Each row below holds a small network's activations on one record, seen along a few directions.
After each row come some of the record's fields: SUGEG, TAGU, RUZ, FASUN, NID, TUZ, KOPIR, SOFOM.
Not every record has every field; a missing one is written none.
The largest differences between rows may come from other fields.
Strong random noise was added to every row along 14 fixed directions; ignore it. To show where, here is one row again and again, with new noise each time:
[-137,-288,295,-26,517,589,-267,324,150,282,-236,371,79,365,-288,28,166,121,-19,231,170,286,220,-55,-274,-12,233,-104,-133,-164,182,-192]
[267,-178,-42,576,352,-24,-328,-439,-402,274,-268,118,407,-6,315,463,18,-434,232,-82,123,26,-289,-313,-91,-21,231,36,-39,-130,91,27]
[299,340,90,-719,-571,-287,-492,219,270,-108,-1,-262,183,346,-16,-42,-237,-185,197,-37,-724,478,-131,23,-91,-177,356,-431,261,-262,360,-180]
[116,625,-534,-433,-177,-19,80,37,269,89,190,-109,12,-175,443,-196,-28,-26,-105,114,-573,166,-521,510,-16,-82,-12,116,70,-135,-160,-189]
[15,145,-56,506,289,-109,-121,173,-292,55,-107,-401,-62,74,-194,68,226,-332,133,90,182,360,-212,-74,-141,-232,533,147,55,-201,176,26]
[178,-467,130,64,304,11,-53,247,-188,-136,-127,237,78,-205,96,166,-318,-61,-98,239,261,25,144,-171,-221,-2,181,-8,49,324,28,-111]
[-39,-224,-44,-170,385,309,-335,-134,80,350,324,625,-70,77,-199,-14,7,13,166,180,258,246,42,-92,-328,154,274,-85,-6,194,76,-120]
[72,661,-423,10,105,-438,490,100,103,-44,109,-728,449,70,419,-6,38,-141,154,-177,77,-23,-607,275,27,-293,-130,482,-286,-292,-295,-391]
[-135,-386,55,266,511,-8,69,152,155,20,-32,234,70,128,-87,-63,-126,75,-191,75,491,140,190,-56,-354,-41,47,153,-140,138,-8,-327]
[-130,-210,12,38,353,-89,-75,415,196,145,44,-22,-119,134,-13,-209,-30,-157,-40,250,153,-76,171,29,-113,78,254,168,-372,-361,281,95]
[-64,31,278,214,46,211,94,333,411,1,-742,52,24,464,247,-152,102,52,-572,-29,-388,102,221,396,-52,-236,-276,-68,86,-146,-36,-392]
[10,-100,-74,143,101,-355,240,197,56,-80,9,91,-162,-81,16,-140,34,-252,-82,22,12,15,-80,85,-100,72,34,86,12,231,-63,-129]
[-289,357,195,-408,-162,599,47,864,-216,-229,-398,-280,-90,-639,157,-120,45,-156,248,395,-52,-531,-115,338,258,158,219,-606,42,235,66,395]
[187,221,-206,-59,268,402,-292,-91,-51,281,60,-171,-93,-64,384,-12,-147,162,-139,416,-120,153,-142,240,15,-212,341,353,-38,-491,60,170]
[-224,-247,-55,500,13,293,-288,-351,-282,696,-322,170,242,26,-87,-68,29,-122,-360,-89,298,-260,-84,-58,-40,-193,-194,-50,-20,-60,-51,-16]
[-520,357,-184,-472,-434,69,-120,590,-27,168,271,-491,-108,-286,-478,-570,-118,-35,2,172,296,-197,-117,230,-37,-162,210,-340,0,77,135,110]

[234,-414,95,-31,110,379,-404,-108,-135,86,-389,110,582,-30,205,396,-374,250,-208,103,-85,77,48,-307,-81,-83,14,-68,-95,-395,143,-27]
SUGEG=kam, TAGU=none, RUZ=simut, FASUN=none, NID=luvi, TUZ=gan, KOPIR=nav, SOFOM=none
[-59,-81,534,653,373,-144,73,170,163,-520,-254,-86,-747,275,-105,11,295,-138,140,71,102,290,453,36,34,111,515,54,133,5,219,284]
SUGEG=none, TAGU=none, RUZ=simut, FASUN=none, NID=tulem, TUZ=muva, KOPIR=nav, SOFOM=none
[-52,-272,307,167,3,-156,7,341,111,-690,-518,-38,246,-20,-208,281,-63,-24,9,-130,-129,542,47,-217,-332,20,244,-486,208,266,151,-270]
SUGEG=none, TAGU=kanit, RUZ=simut, FASUN=none, NID=tulem, TUZ=muva, KOPIR=nav, SOFOM=zul
[60,-278,251,179,167,-14,-98,-466,319,98,-76,123,-86,332,253,-44,-321,334,-371,-53,89,9,234,-16,14,-130,-155,358,-82,-361,-4,-33]
SUGEG=none, TAGU=none, RUZ=simut, FASUN=none, NID=tulem, TUZ=muva, KOPIR=zozu, SOFOM=none
[-19,212,-158,424,-37,-227,-239,121,-42,-352,-173,-284,341,151,-22,117,-205,-93,-168,-234,316,471,135,-23,-493,-444,113,-216,389,342,151,-543]
SUGEG=kam, TAGU=none, RUZ=tuso, FASUN=vug, NID=luvi, TUZ=muva, KOPIR=nav, SOFOM=none
[190,-91,-89,-344,98,-409,459,666,-212,11,328,-569,37,-69,-276,-76,160,-95,269,269,47,-232,-151,-138,283,18,60,593,-535,-495,28,294]
SUGEG=none, TAGU=none, RUZ=tuso, FASUN=bef, NID=luvi, TUZ=muva, KOPIR=nav, SOFOM=none
[-54,130,-21,306,386,52,180,15,291,-374,-174,155,-302,-99,391,5,104,-41,-67,27,-214,283,-40,296,-121,106,173,53,148,59,14,-59]
SUGEG=none, TAGU=lefup, RUZ=tuso, FASUN=bef, NID=tulem, TUZ=gan, KOPIR=zozu, SOFOM=zul
[-422,371,56,215,-191,-184,33,-194,157,-46,-76,-391,-64,211,-329,-229,345,-66,122,-337,-82,104,-145,-45,101,79,-12,-261,-51,-214,183,177]
SUGEG=kam, TAGU=kanit, RUZ=tuso, FASUN=dar, NID=tulem, TUZ=muva, KOPIR=lis, SOFOM=zul
[-219,-123,-59,176,-513,-405,-234,-120,54,-148,-361,-499,641,-153,125,-54,-637,12,-355,-347,69,-88,-116,-155,-193,-285,-204,-323,100,-147,212,-176]
SUGEG=none, TAGU=none, RUZ=tuso, FASUN=bef, NID=tulem, TUZ=muva, KOPIR=lis, SOFOM=none
[202,104,11,-556,110,267,-315,22,433,-25,301,241,-263,262,179,-32,-35,267,136,296,-316,295,280,193,-58,110,338,23,-72,-311,147,59]
SUGEG=kam, TAGU=fik, RUZ=simut, FASUN=none, NID=luvi, TUZ=gan, KOPIR=nav, SOFOM=none
[171,259,-19,410,423,-476,524,627,133,-738,-243,-456,-133,99,295,257,290,-266,177,51,-75,308,74,244,-52,-36,303,228,-81,67,-6,-142]
SUGEG=kam, TAGU=moke, RUZ=tuso, FASUN=bef, NID=tulem, TUZ=muva, KOPIR=kig, SOFOM=zul
[-153,-399,-61,160,94,-258,82,94,116,-298,-184,99,528,-100,-529,154,-29,74,-37,-234,0,624,-334,-385,-468,26,33,-223,62,73,90,-453]
SUGEG=none, TAGU=none, RUZ=simut, FASUN=none, NID=tulem, TUZ=muva, KOPIR=lis, SOFOM=none
[-181,597,312,-301,-448,492,55,-387,-360,164,100,-478,-91,27,-387,-66,40,496,171,-138,514,-130,-83,72,324,-405,-116,-106,419,343,-459,32]
SUGEG=kam, TAGU=none, RUZ=simut, FASUN=none, NID=tulem, TUZ=muva, KOPIR=lis, SOFOM=zul
[130,-305,446,-179,-475,-281,328,-82,-118,-7,-209,-178,-114,83,-820,-46,426,94,94,-193,-649,321,-412,-346,429,174,18,21,53,-415,-74,273]
SUGEG=none, TAGU=none, RUZ=simut, FASUN=none, NID=tulem, TUZ=gan, KOPIR=nav, SOFOM=none
[385,-384,9,334,-49,83,-86,-177,-636,182,-54,30,-282,-184,-415,207,107,72,-354,234,-141,338,-62,-319,115,-180,247,329,248,-31,-79,259]
SUGEG=kam, TAGU=none, RUZ=simut, FASUN=none, NID=luvi, TUZ=gan, KOPIR=nav, SOFOM=none
[327,-131,383,-168,297,-136,-459,-110,173,202,48,428,-26,543,472,261,-55,-447,454,-6,-48,-205,372,-76,-73,149,208,-114,-105,-90,296,-24]
SUGEG=kam, TAGU=fik, RUZ=tuso, FASUN=bef, NID=tulem, TUZ=muva, KOPIR=kig, SOFOM=vugun
[-342,132,130,-134,-258,-118,391,824,-300,-216,-23,-384,-71,-228,-783,-172,380,-264,270,-28,198,-96,-193,-118,77,47,85,-327,25,358,-28,69]
SUGEG=none, TAGU=none, RUZ=simut, FASUN=none, NID=luvi, TUZ=gan, KOPIR=nav, SOFOM=none
[-11,-198,-37,-99,36,157,-138,-388,-91,2,104,336,30,-491,84,7,-241,38,118,47,-21,48,-337,-70,-91,220,49,-239,255,208,24,0]
SUGEG=kam, TAGU=lefup, RUZ=tuso, FASUN=deku, NID=tulem, TUZ=gan, KOPIR=zozu, SOFOM=vugun
[-272,7,98,106,256,174,312,-330,198,82,102,-158,-264,-172,210,-253,-140,396,-114,53,258,-297,-127,77,222,188,-140,381,-302,-375,-142,321]
SUGEG=none, TAGU=none, RUZ=tuso, FASUN=deku, NID=tulem, TUZ=gan, KOPIR=lis, SOFOM=none
[314,97,187,-50,-437,27,25,212,-591,-502,-374,-332,165,-404,-11,272,-205,-49,-4,-21,-83,185,-118,-48,27,-334,100,-363,706,659,-178,-157]
SUGEG=kam, TAGU=lefup, RUZ=tuso, FASUN=bef, NID=luvi, TUZ=gan, KOPIR=nav, SOFOM=none
[-195,407,-130,-386,-433,-250,244,460,258,51,29,-86,50,173,-128,-265,249,-316,-12,-235,-300,-94,-190,282,-57,-50,-248,-171,-30,192,-56,-364]
SUGEG=none, TAGU=lefup, RUZ=tuso, FASUN=dar, NID=tulem, TUZ=muva, KOPIR=nav, SOFOM=vugun
[317,410,-13,-154,-422,-454,-91,-550,233,-107,336,-42,-106,562,-41,-11,-50,34,48,-381,-307,422,83,-86,17,-168,-91,5,199,117,-20,-259]
SUGEG=kam, TAGU=none, RUZ=tuso, FASUN=dar, NID=tulem, TUZ=gan, KOPIR=nav, SOFOM=zul
[94,171,309,-291,130,418,-128,224,187,-174,-168,144,-152,229,74,96,45,104,114,117,-336,282,66,56,-71,47,216,-204,184,-9,183,-103]
SUGEG=none, TAGU=lefup, RUZ=tuso, FASUN=dar, NID=tulem, TUZ=gan, KOPIR=lis, SOFOM=vugun
[415,53,322,-82,54,-307,71,-186,-160,-250,30,-391,55,223,111,260,-59,-43,497,-39,77,150,-66,-137,186,-152,247,179,158,-182,-27,-22]
SUGEG=kam, TAGU=fik, RUZ=simut, FASUN=none, NID=tulem, TUZ=gan, KOPIR=zozu, SOFOM=zul
[130,-385,428,-371,-214,504,-334,571,-192,453,-464,236,185,354,-66,87,85,-135,-220,235,-299,-400,465,-62,198,-95,-232,-299,-61,-108,212,103]
SUGEG=none, TAGU=kanit, RUZ=tuso, FASUN=bef, NID=luvi, TUZ=gan, KOPIR=nav, SOFOM=none
[-248,193,-179,297,-226,-121,182,-541,107,-2,43,-179,151,77,-630,-172,214,334,-163,-446,-67,751,-517,-82,-171,-178,-121,-16,320,33,-218,-367]
SUGEG=none, TAGU=none, RUZ=tuso, FASUN=deku, NID=tulem, TUZ=gan, KOPIR=nav, SOFOM=none
[-29,-314,-169,567,296,-289,159,-412,13,115,228,266,-545,-122,80,-248,70,-83,-219,41,109,-63,49,12,58,236,-66,372,-64,-31,-10,238]
SUGEG=kam, TAGU=moke, RUZ=tuso, FASUN=deku, NID=luvi, TUZ=gan, KOPIR=nav, SOFOM=none
[-79,505,211,-169,317,573,-176,-336,268,-79,8,175,188,221,5,273,369,219,729,-152,27,473,-296,114,-112,90,297,-296,161,-53,-32,-168]
SUGEG=none, TAGU=none, RUZ=tuso, FASUN=bef, NID=tulem, TUZ=muva, KOPIR=zozu, SOFOM=none
[-173,202,83,796,-11,-40,241,70,-195,-298,-509,-579,-214,-127,45,-185,203,-51,-308,-54,-58,-15,-67,101,198,-136,-46,79,167,-194,90,277]
SUGEG=none, TAGU=none, RUZ=tuso, FASUN=dar, NID=luvi, TUZ=gan, KOPIR=nav, SOFOM=none
[-198,-84,-316,181,299,71,252,181,400,-217,-335,231,244,-344,618,-52,-115,7,-339,25,-358,-162,-204,317,-193,235,-313,-2,-202,-127,55,-168]
SUGEG=none, TAGU=lefup, RUZ=tuso, FASUN=bef, NID=tulem, TUZ=muva, KOPIR=lis, SOFOM=vugun
[-231,89,224,21,231,436,74,-331,205,-5,-138,87,-6,-139,265,-6,-109,311,24,-95,206,-24,-179,213,-25,12,-4,-33,67,-11,-212,-83]
SUGEG=none, TAGU=lefup, RUZ=tuso, FASUN=bef, NID=tulem, TUZ=gan, KOPIR=zozu, SOFOM=vugun
[-247,-522,305,-130,18,-450,147,326,468,-231,92,32,-122,109,-467,-311,-36,105,-1,-17,-38,122,283,-137,-61,283,139,-40,-330,-308,254,61]
SUGEG=kam, TAGU=none, RUZ=tuso, FASUN=bef, NID=tulem, TUZ=gan, KOPIR=nav, SOFOM=vugun
[-275,240,161,395,206,-95,288,-160,252,89,76,-176,-666,235,-226,-426,453,0,87,-52,59,-6,9,311,150,166,109,270,-42,-238,-20,220]
SUGEG=kam, TAGU=lefup, RUZ=tuso, FASUN=bef, NID=tulem, TUZ=muva, KOPIR=kig, SOFOM=vugun
[-169,222,-149,404,7,220,-152,-222,-248,429,113,86,-559,-28,-330,-148,297,-96,-210,63,102,284,-182,140,-87,-169,267,144,304,116,-45,60]
SUGEG=kam, TAGU=none, RUZ=tuso, FASUN=deku, NID=tulem, TUZ=muva, KOPIR=lis, SOFOM=vugun
[7,125,-254,-475,327,224,-110,-62,426,159,359,553,287,96,421,205,68,44,365,27,-38,-27,7,163,-132,325,0,-57,-390,-26,-83,-164]
SUGEG=kam, TAGU=moke, RUZ=tuso, FASUN=bef, NID=luvi, TUZ=gan, KOPIR=nav, SOFOM=none
[300,188,-216,259,-257,-563,-100,-229,-253,302,278,208,-465,210,18,53,293,-695,-22,-157,-308,-100,-32,-83,105,19,-1,151,138,257,0,143]
SUGEG=kam, TAGU=none, RUZ=simut, FASUN=none, NID=luvi, TUZ=muva, KOPIR=nav, SOFOM=none
[-6,-295,210,-200,112,-415,188,38,389,-50,323,84,-99,438,-136,-163,-27,48,129,-130,311,-159,455,-79,0,145,-173,204,-303,24,29,-104]
SUGEG=kam, TAGU=lefup, RUZ=tuso, FASUN=bef, NID=luvi, TUZ=muva, KOPIR=nav, SOFOM=none
[-22,94,-111,-152,-189,-82,-79,147,116,47,-61,-256,38,10,146,-102,-99,-6,-245,43,-341,-77,-105,79,55,-87,-67,43,-129,-370,104,95]
SUGEG=none, TAGU=kanit, RUZ=simut, FASUN=none, NID=luvi, TUZ=muva, KOPIR=nav, SOFOM=none

Which values does each new row have?
[284,293,-101,217,-329,-281,-151,102,-141,235,-359,-508,341,485,83,161,149,-350,-206,-183,-484,141,-191,-15,85,-467,-113,185,11,-509,98,-164]
SUGEG=none, TAGU=none, RUZ=simut, FASUN=none, NID=luvi, TUZ=muva, KOPIR=nav, SOFOM=none
[-124,318,-169,-30,84,-146,-81,480,109,-502,138,-436,-254,-229,-79,-194,-4,-90,235,218,-127,273,-44,26,-73,168,486,-111,-91,-274,471,305]
SUGEG=kam, TAGU=none, RUZ=tuso, FASUN=dar, NID=luvi, TUZ=muva, KOPIR=nav, SOFOM=none
[17,-201,203,-314,-311,-334,-202,163,180,231,280,240,-419,539,-677,-245,192,-173,37,-37,-210,241,350,-134,-29,32,130,-80,42,-38,232,-5]
SUGEG=kam, TAGU=none, RUZ=simut, FASUN=none, NID=tulem, TUZ=muva, KOPIR=nav, SOFOM=zul
[-24,530,15,-335,415,359,320,-67,510,-100,227,585,-261,203,483,49,411,-64,507,9,-88,-59,-14,476,8,342,-83,-23,-53,381,-313,-208]
SUGEG=none, TAGU=lefup, RUZ=simut, FASUN=none, NID=tulem, TUZ=gan, KOPIR=zozu, SOFOM=zul
[234,-199,-85,210,-110,-279,128,-238,-533,173,83,-223,176,-138,-254,349,135,-218,180,-133,127,-96,-232,-399,195,-78,109,251,-178,-32,-185,144]
SUGEG=kam, TAGU=lefup, RUZ=simut, FASUN=none, NID=tulem, TUZ=gan, KOPIR=nav, SOFOM=zul
[-236,-197,198,37,208,-142,104,273,211,-257,-31,-97,55,18,-96,-17,24,-58,320,-6,190,-222,218,-189,61,310,124,-126,-480,-274,236,227]
SUGEG=kam, TAGU=none, RUZ=simut, FASUN=none, NID=tulem, TUZ=gan, KOPIR=nav, SOFOM=zul
[-68,-251,-179,143,328,143,-166,29,28,175,-2,535,143,-109,86,168,52,-230,-12,36,-14,-35,-48,-169,-226,260,17,-109,-196,53,101,-5]
SUGEG=none, TAGU=none, RUZ=simut, FASUN=none, NID=luvi, TUZ=gan, KOPIR=nav, SOFOM=none
[170,-190,-273,394,651,-193,134,-547,-109,-134,405,475,-6,-294,188,294,137,-168,502,-13,194,183,-212,-284,-154,482,173,223,-148,156,-13,121]
SUGEG=kam, TAGU=none, RUZ=tuso, FASUN=bef, NID=tulem, TUZ=gan, KOPIR=nav, SOFOM=zul
[-401,137,68,364,-235,541,-133,384,-234,225,-780,-279,517,58,-393,110,297,-53,-346,-168,-10,49,-161,22,-90,-418,-188,-420,73,-62,-10,-244]
SUGEG=none, TAGU=none, RUZ=simut, FASUN=none, NID=tulem, TUZ=muva, KOPIR=nav, SOFOM=none
[355,8,87,-71,-318,-119,-152,-521,-161,-100,-31,-136,80,-26,505,160,-485,128,-86,-22,75,-211,236,46,205,-259,-163,102,279,206,-206,-9]
SUGEG=kam, TAGU=lefup, RUZ=simut, FASUN=none, NID=tulem, TUZ=muva, KOPIR=nav, SOFOM=zul
[-69,31,168,343,-98,-28,-330,-502,210,-119,-271,-154,63,112,243,-21,-100,30,67,-170,-212,-17,85,-43,147,118,55,-230,-8,-487,263,308]
SUGEG=kam, TAGU=none, RUZ=simut, FASUN=none, NID=luvi, TUZ=gan, KOPIR=nav, SOFOM=none
[305,194,89,-74,173,119,-225,-109,261,-230,-92,157,-20,348,344,208,-150,143,-114,16,-336,407,158,53,-168,-113,45,27,201,-54,71,-257]
SUGEG=kam, TAGU=none, RUZ=simut, FASUN=none, NID=luvi, TUZ=muva, KOPIR=nav, SOFOM=none
[-123,42,146,-611,-157,216,165,102,4,-51,140,222,166,-142,-206,49,-17,161,323,-94,164,-187,-21,-55,20,139,-166,-312,41,522,-251,-108]
SUGEG=none, TAGU=lefup, RUZ=tuso, FASUN=bef, NID=tulem, TUZ=muva, KOPIR=lis, SOFOM=zul
[124,372,188,-329,-86,41,509,-345,191,-422,138,110,-355,-278,208,3,224,255,475,-26,-236,6,-316,261,321,341,-83,-14,301,359,-431,131]
SUGEG=none, TAGU=none, RUZ=simut, FASUN=none, NID=tulem, TUZ=muva, KOPIR=lis, SOFOM=none
[-111,2,-273,192,219,-250,57,-236,354,-156,275,-138,-261,-266,269,-293,-275,225,-205,125,80,95,-7,291,-99,50,201,283,-76,-280,34,121]
SUGEG=kam, TAGU=none, RUZ=tuso, FASUN=bef, NID=tulem, TUZ=gan, KOPIR=kig, SOFOM=vugun
[-251,-183,-624,-30,94,-120,-438,-10,314,397,195,297,602,-65,255,-119,-296,-236,-175,-72,-10,-247,-9,-33,-342,162,-215,-179,-462,-387,388,-102]
SUGEG=kam, TAGU=none, RUZ=tuso, FASUN=bef, NID=luvi, TUZ=gan, KOPIR=nav, SOFOM=none
[211,-576,-221,271,58,-232,111,-366,89,67,92,563,-350,-252,217,-126,-244,113,-650,143,-249,5,130,11,-40,160,-238,367,83,129,-160,85]
SUGEG=none, TAGU=none, RUZ=simut, FASUN=none, NID=luvi, TUZ=gan, KOPIR=nav, SOFOM=none
[-14,-270,-140,468,313,-169,-54,-60,88,-56,-189,536,99,34,-17,212,81,-262,-211,-168,-57,281,-68,-198,-388,123,2,-92,21,264,63,-287]
SUGEG=none, TAGU=none, RUZ=simut, FASUN=none, NID=tulem, TUZ=muva, KOPIR=kig, SOFOM=none
[237,150,131,261,286,170,-110,-740,-428,-183,212,20,159,-151,28,471,-22,147,597,-181,519,295,-249,-327,-48,-33,287,-24,364,421,-245,17]
SUGEG=none, TAGU=none, RUZ=tuso, FASUN=bef, NID=luvi, TUZ=gan, KOPIR=nav, SOFOM=none
